A small network was shown many inputs. Here are its activations along a few directions, one row for each input.
Each table varies a few parts of the input and shows all the possible inputs, shuffled.
Descriptions start from the smaller parts, as in this example, which fits no table here: one of 8 places around a ring, together with either a single point or one of 9 places around a ring or (one of 3 separate values, together with one of 4 places along a line).
Shared parts are said once, and a part with two or three values counts as separate values.
In the rows, zero is written as 128.

Other details of the inputs vary at random and push rows far along two fixed directions, the same in every table; ignore that.

A family of inputs:
row 1: [131 176 102 111  63 115 180 192  66 183  64 214]
row 2: [110 120 150  83 181 177 198 197  96 177 146 157]
row 3: [130 110 129 163 153 133 127 120 139 127 137  52]
row 4: [123 105 155 148 144 142 153 115 164  93 138  81]
row 5: [115 122 158 140 147 133  96 105 139 131 128  83]
row 6: [152 158 113 133  47  72 136  83 141  84  95 172]
row 7: [134  99 116 146 161 130  82 111 140 140 158  83]
row 8: [113 111 130  79 178 190 181 190  86 175 164 165]
row 9: [152 142 104 137  61  76 123  82 148  95 108 180]
row 10: [114 116 126  70 176 189 161 189  94 179 174 171]
row 11: [154 151  92 154  61  73  95  88 132 123  83 157]
row 12: [106 124 166 135 163 128  90 119 155  59 143 113]
row 13: [137  92 126 130 161 139 108 102 158 111 174 105]
row 14: [115 128 157 161 146 141 120 112 144 127 125  60]
row 15: [168 139  79 149  63  65  90 101 133 122  94 156]
row 16: [117 122 169 128 147 138 136  99 160  96 141  89]
row 17: [151 169 105 161  44  76 116  93 129 103  70 134]
row 18: [125 183 119  87  67 120 203 174  85 155  84 232]
row 19: [ 75 147 166  79 193 167 105 209  77 165 117 169]
row 20: [135 104 106 148 151 141  93 117 135 131 160  68]
row 21: [129  94 139 118 158 128 107 103 167 113 161 111]
row 22: [131 103 109 157 150 142 113 116 131 127 152  61]
Description of these inputs: one of 2 separate values, together with either a single point or one of 10 places around a ring.
The inputs of row 11 and row 9 match in every part but the choice among 2 separate values. If row 17 is changed in the same way as row 11 into row 9, which row does it become?
Answer: row 16
Which other rows does row 22 become when the choice among 2 separate values takes its other values? List them by row number.
Answer: row 8

A family of inputs:
row 23: [146 139 116 134  88  97 127 101 145  99 117 153]
row 24: [151 138 101 144  84 107 147 110 129  98 116 141]
row 25: [ 98 135 154  93 164 169 157 183  97 179 132 142]
row 26: [120  97 160 139 172 139 125 105 169 101 153  80]
row 27: [159 132  79 159  78  93 108 107 125 135 107 128]
row 28: [114 107 168 147 173 137 113 107 159 113 139  64]
row 29: [147 146  77  89  89 119 159 173  77 189 115 217]
row 30: [144 132 101 139 101 102 114 123 127  99 118 149]
row 31: [147 147 107 153  83 105 133 113 126 107 101 125]
row 32: [103 124 149  86 166 171 170 178 105 167 148 156]
row 33: [102 128 152  77 168 172 146 169 104 168 151 166]
row 34: [111 110 160 142 166 145  93 101 149 115 148  66]
row 35: [112 107 146 148 175 141  87 122 143 113 146  67]
row 36: [138 148 121 144  85  93 114 101 137 109 101 137]
The inputs of row 26 and row 28 match in every part but one. If row 30 is changed in the same way as row 26 into row 28, which row does it become?
Answer: row 35
What do these inputs look like to the network?
Answer: one of 2 separate values, together with either a single point or one of 6 places along a line
